A small network was shown many inputs. Here are its activations along a few directions, one row for each input.
Each table varies a few parts of the input and shows all the possible inputs, shuffled.
A made-up example of a description, with smaller parts first: one of 2 separate values, together with either a single point or one of 9 places along a line or (one of 6 places along a line, together with one of 8 places around a ring).
Shared parts are said once, and a part with two or three values counts as separate values.

Other details of the inputs shift rows strongly along two fixed directions, in all tables alike. That doesn't count.

Rows:
r1: [ 10 -27  23   1  10 -14 -34 -22  11 -11 -21  -2 -11]
r2: [ -3 -10   1   9  21  13 -22  -9  16  -9 -26   6 -23]
r3: [  8  -1  16 -34 -28   7  20  10 -14  10  32   9  28]
r4: [ 14 -28  16  -6  16 -26 -36 -14  13  -7 -22  -6 -12]
r5: [ 16 -19  17 -25 -17  -4   9   2  -7   5  22   4  27]
r6: [ -8  20  -8  -5 -25  14  28   8 -19  13  22  -2  20]
r7: [ -1  52 -28  13 -18  16  39  26  -4  12  12   1   4]
r8: [-26  26 -32  26  17  14  19  11  -6  -4  -1  -3 -12]
r9: [ 11   0  13 -28 -31   7  21  -1 -17   9  25  -4  35]
r10: [-14  24 -22  24  20  18   3  17  14  -3 -18   7 -26]
r11: [-22  49 -26  16 -14  11  43  15 -22   9  18   1  12]
r12: [-15  17 -28  32  25  -5  -8  -7  10  -7 -30   0 -30]
r13: [-11 -10 -11  10  23 -17  -7  -2   4  -2  -7   4  -7]
r14: [  6  -9  16 -29 -20 -16   5 -13 -17   7  15  -7  26]
r15: [ 11 -33  18  -1   6  -3 -35 -20  14  -7 -20  -3 -12]
r16: [-19  35 -25  21   0   2  33  20 -11   7  16   9   3]
r17: [ 19 -10  20 -18 -22  -4  -8   0   1   8   8  -5   9]
r18: [ 16 -31  20  -5  16 -14 -35  -9  16 -11 -15  -9 -16]
r19: [-25  -3 -29  36  33   6  -6  10  14  -7 -14  10 -22]
r20: [ 18  -6  19 -20 -20  -4  -4 -12  -6   1   9 -10   5]
r21: [ 16  -3   9  -9 -13   5   0  -8   2   1  -2  -2   6]
r22: [-12  17 -19  37  29  -3 -11   8  15  -9 -25   2 -29]
r23: [  6 -36  16 -11  13 -13 -18  -6   4  -8   5  -1   1]
r24: [  6 -13  22 -33 -19  11   3  -4 -12   4  16   2  24]
Each input here is: one of 4 places along a line, together with one of 6 places along a line.
The inputs of r2 and r12 match in every part but the place on the line of 6. If r10 is changed in the same way as r2 into r12, which row does it become? -> r4
Start at r3 and move only the place on the line of 6, one step at a time. The first step leads to r5. Which rows follow, in order? -> r19, r23, r16, r13
Change only the place on the line of 4 in r23. List by row number the other rows that result. -> r8, r18, r20
Start at r24 and move only the place on the line of 6, one step at a time. The first step leads to r9. Which rows follow, in order? -> r6, r8, r11, r14
